These are the activations of a small network on made-up records, seen along a few directions, one row for each record.
After each row come some of the record's fields: Vuzo, Posu, Pob, Dap, Remep, Foru.
A field that a record lacks is left out.
Other fields move the rows too, some of them a lot.
Strong random noise was added to every row along 2 fixed directions; ignore it. To show where, here is one row again and again, with new noise each time:
[ 310   50  548  178 -392 -374  371  249  155 -545  286 -160 -310  -86
   26   92 -251  107   33]
[-170  128 -102 -110   40 -134 -136 -578  -53  324  160  260  -45 -239
  187  121  108   29 -243]
[-200  -18 -187 -100  190  -28 -152 -662 -108  527   56  111   66 -158
  291  109  274  -12 -308]
[ -80  238   55  -79 -142 -253  -55 -397   19   42  262  326 -172 -284
   80  127  -76   73 -153]

[ -91 -312 -215   97  393   85 -139  -26 -141  186 -121  -89  146   30
  159   35   -7  -56 -137] | Vuzo is l2, Posu is p2, Pob is u4
[ 602 -137  684  427 -165   40  582  487  248 -240 -239 -720  -63  363
  121 -127   47  -54 -188] | Vuzo is l2, Posu is p2, Pob is u5
[ 221 -581  291  260   57  -84  284  274  -32 -122  -29 -711   19  172
  272   16   56   31   43] | Vuzo is l1, Posu is p3, Dap is t2, Remep is n2, Foru is e3
[-301 -537 -375 -202  346  378  -33 -166 -289  428 -100 -415  407  183
  150   73  689 -115  212] | Vuzo is l1, Posu is p2, Pob is u3, Dap is t2, Remep is n2, Foru is e1
[ 122 -301  130  203  264  221  162 -262  -14  519 -262 -440  204  187
  347  -43  392 -118 -395] | Vuzo is l2, Posu is p2, Pob is u1
[ 249  139  165  231   30   -3   59  127  168   -1 -161   10  -59   85
   31  -86 -186  -32 -287] | Vuzo is l2, Posu is p2, Pob is u2
[ 194  137  -11  153  206  242  -16 -152  125  486 -432 -122  134  248
  142 -160  203 -128 -454] | Vuzo is l2, Posu is p2, Pob is u5
[ -49 -175   55  139  126 -230 -143 -270  -58  166  139   67  -97 -230
  245   57 -236  104 -199] | Vuzo is l3, Posu is p3, Dap is t3, Remep is n2
[ 145 -291   50  145  105  132  163  -99  -30  356 -185 -374  165  180
  208  -12  346  -81 -189] | Vuzo is l3, Posu is p2, Pob is u4, Dap is t1, Remep is n3
[-473  -61 -485 -338  248  188 -382 -129 -231  140   46  192  205  -52
 -128  -27  113   -5  307] | Vuzo is l1, Posu is p1, Pob is u1, Dap is t2, Remep is n1, Foru is e2
[ 195  163   37  182   94    2  -21   98  125    2 -159   85  -49   84
   27  -76 -185  -55 -258] | Vuzo is l2, Posu is p2, Pob is u2
[ 234  -77  255  340  112  -35   66   39  116  106 -172 -185  -70   91
  183  -96 -227   33 -323] | Vuzo is l2, Posu is p1, Pob is u1
[ -61  556  -70 -171 -347 -196 -147 -197   87 -132  239  717 -226 -300
 -262   61 -237   58    8] | Vuzo is l3, Posu is p2, Pob is u4, Dap is t1, Remep is n3
[  35  -43  330  187 -176 -561  -17   96   23 -537  456  208 -380 -405
   36  138 -688  237   61] | Vuzo is l3, Posu is p3, Dap is t2, Remep is n2
[-214  378 -295   72  302 -233 -638 -652    3  510   19  856 -160 -425
  133  -70 -619  130 -527] | Vuzo is l2, Posu is p3
[ -77  -49   28  -47 -134 -220  -21   74  -38 -269  228  120 -132 -181
  -62  104 -196   94  172] | Vuzo is l1, Posu is p1, Pob is u4, Dap is t2, Remep is n2, Foru is e1
[-102  118 -248 -190   53  391  -31  221   27  107 -320  -30  266  311
 -248 -157  343 -142  212] | Vuzo is l1, Posu is p2, Pob is u1, Dap is t3, Remep is n2, Foru is e2
[ 286  -58  440  419   -2 -378   47  232  139 -315  121   13 -313 -147
  137  -51 -716  170 -224] | Vuzo is l2, Posu is p3
[ 135  815  161  -48 -384  -99  -11   86  286 -304   18  652 -213 -150
 -405  -69 -356  -21  -50] | Vuzo is l2, Posu is p2, Pob is u5
[ 128 -301   48   76  185  206  158 -226  -34  501 -256 -580  184  284
  349  -53  513  -88 -270] | Vuzo is l3, Posu is p1, Pob is u5, Dap is t2, Remep is n3
[ 109 -327   64  159   71   -7   -9  661  -12 -377 -127 -331   13  200
 -108 -154 -332   69  306] | Vuzo is l1, Posu is p3, Dap is t3, Remep is n2, Foru is e2
[ 110 -400  203  198  160  -28  136 -255  -70  344  -46 -490   41   46
  411   -2  192   29 -238] | Vuzo is l3, Posu is p3, Dap is t2, Remep is n3
[ 120  391  150 -139 -450   26  153   -9  147  -75   93  166 -104    5
 -181  -55  133  -16   80] | Vuzo is l1, Posu is p1, Pob is u1, Dap is t3, Remep is n2, Foru is e1
[  32  -50  337  -31 -270 -155  268  228   -8 -521  359  -63 -114 -127
 -139  125  -75   40  316] | Vuzo is l3, Posu is p2, Pob is u1, Dap is t2, Remep is n1
[ 306  505  301  121 -443 -240  145  548  275 -713  111  405 -285  -98
 -368  -28 -565   32  108] | Vuzo is l2, Posu is p2, Pob is u4
[-290 -393 -169 -194  236  221   -8 -536 -228  533   59 -298  289   -9
  286  110  645  -58   28] | Vuzo is l1, Posu is p2, Pob is u1, Dap is t2, Remep is n1, Foru is e3
[-504   -6 -419 -312  136  -10 -382   51 -198 -232  223  435   66 -230
 -275   98 -219   76  445] | Vuzo is l1, Posu is p2, Pob is u3, Dap is t2, Remep is n1, Foru is e2
[ 210  -67  369  332  -47 -337   77  314  112 -448  152   35 -293 -137
   22   10 -670  159  -91] | Vuzo is l2, Posu is p1, Pob is u3
[-180  490 -314 -124  -38 -120 -364  -47   36 -180  103  837 -152 -294
 -295   49 -478   23    8] | Vuzo is l2, Posu is p2, Pob is u4
[  88  628   86 -166 -537 -115   28  219  200 -444  151  535 -274 -104
 -476  -66 -249   45  230] | Vuzo is l1, Posu is p2, Pob is u1, Dap is t1, Remep is n3, Foru is e1
[  96 -254  354  176 -113 -394  163  215    0 -544  370 -167 -256 -186
   97  165 -385  149  115] | Vuzo is l3, Posu is p1, Pob is u2, Dap is t2, Remep is n2
[ 212  360  237  163 -209  -43  108  180  229 -227  -54  191 -186   27
 -148  -69 -268  -15 -131] | Vuzo is l2, Posu is p2, Pob is u1
[-138   82   26  -98 -138 -277  -57  -28  -12 -338  338  230 -191 -269
  -63  144 -274  128  152] | Vuzo is l3, Posu is p1, Pob is u2, Dap is t2, Remep is n2
[   1   77  126  149   87 -127  -94 -270   48  140   59  203 -136 -189
  143    6 -277   80 -302] | Vuzo is l2, Posu is p1, Pob is u1
[ -30 -655   14   78  187   66  148  576 -147 -364  -45 -594  130  221
   -2   19   27   40  429] | Vuzo is l1, Posu is p1, Pob is u4, Dap is t2, Remep is n1, Foru is e2
[ 217   48    8   -9  -57  255  256  -92   74  297 -263 -322  223  273
  121  -39  554 -194 -167] | Vuzo is l3, Posu is p2, Pob is u2, Dap is t3, Remep is n3

Which values does each new row have?
[-175 -293  -59  -16   81 -156 -168  595 -143 -671  193  -29  -65  -65
 -239   30 -538  129  519] | Vuzo is l1, Posu is p1, Pob is u3, Dap is t2, Remep is n1, Foru is e2
[ 336  558  303   94 -444  -91  229  615  304 -712    3  276 -207   61
 -420  -58 -368  -62  146] | Vuzo is l2, Posu is p2, Pob is u2
[ -70  233 -273  -63  238  344 -129 -178   31  405 -371  120  248  172
  -78  -98  295 -204 -194] | Vuzo is l2, Posu is p2, Pob is u5
[-164 -243 -111   44  290  -58 -150 -627 -138  587   22  -54   69 -156
  407   81  187   31 -351] | Vuzo is l3, Posu is p3, Dap is t2, Remep is n3
[-299 -248 -340 -309  163  296  -58  297 -222 -155  -23 -223  267  194
 -216    1  345  -89  497] | Vuzo is l1, Posu is p2, Pob is u1, Dap is t2, Remep is n1, Foru is e2
[ 279  466  207  -80 -497  -28  314  186  214 -314   54  106  -91   71
 -198    2  138  -93   83] | Vuzo is l3, Posu is p2, Pob is u2, Dap is t3, Remep is n3
[ 409  -72  450  375  -62 -180  278  417  154 -377  -25 -271 -150  117
   69  -33 -311   16 -147] | Vuzo is l2, Posu is p2, Pob is u2
[-510  -42 -461 -426  137  149 -291   93 -246 -193  179  223  165  -72
 -302   69   99   -2  528] | Vuzo is l1, Posu is p2, Pob is u1, Dap is t2, Remep is n1, Foru is e2
[ 371   50  126  277  144  273  157  150  191  277 -495 -366   94  406
  114 -213  147 -144 -369] | Vuzo is l2, Posu is p2, Pob is u5
[ 385  -70  481  343 -113   23  385  440  205 -296 -176 -394  -96  251
  -13 -106 -114  -48  -61] | Vuzo is l2, Posu is p2, Pob is u1
[ 119  625   78 -133 -305   69  107 -173  205   71  -61  296  -39    4
 -187  -40  163  -93 -120] | Vuzo is l3, Posu is p2, Pob is u5, Dap is t3, Remep is n3
[-270 -258 -260   41  407  -85 -358 -607 -183  575   40  144   60 -250
  364   71  -40   53 -315] | Vuzo is l3, Posu is p3, Dap is t3, Remep is n2
[ 321  -65  412  296  -32   76  301  157  169   39 -227 -379   25  219
  104 -113   71  -74 -210] | Vuzo is l2, Posu is p2, Pob is u1
[ 311  172  250  232 -182 -187  146  570  177 -623   47  100 -245   23
 -165  -28 -526   25   36] | Vuzo is l2, Posu is p2, Pob is u4
[ 303  302  325  281 -106 -140   46  125  250 -121  -95  121 -265    6
   -7 -133 -447   79 -289] | Vuzo is l2, Posu is p1, Pob is u5
[-324 -549 -433 -234  324  301  -51  322 -307  -91  -58 -399  361  206
  -72   76  400 -101  518] | Vuzo is l1, Posu is p2, Pob is u4, Dap is t2, Remep is n1, Foru is e2
[  86 -158  186  231   53 -271   10  230    9 -337  146   70 -147 -168
   30   66 -483  101  -35] | Vuzo is l2, Posu is p2, Pob is u4
[-216 -342 -164   99  386 -113 -299 -555 -176  544   38   25   61 -228
  392   57  -57   67 -291] | Vuzo is l3, Posu is p3, Dap is t3, Remep is n2
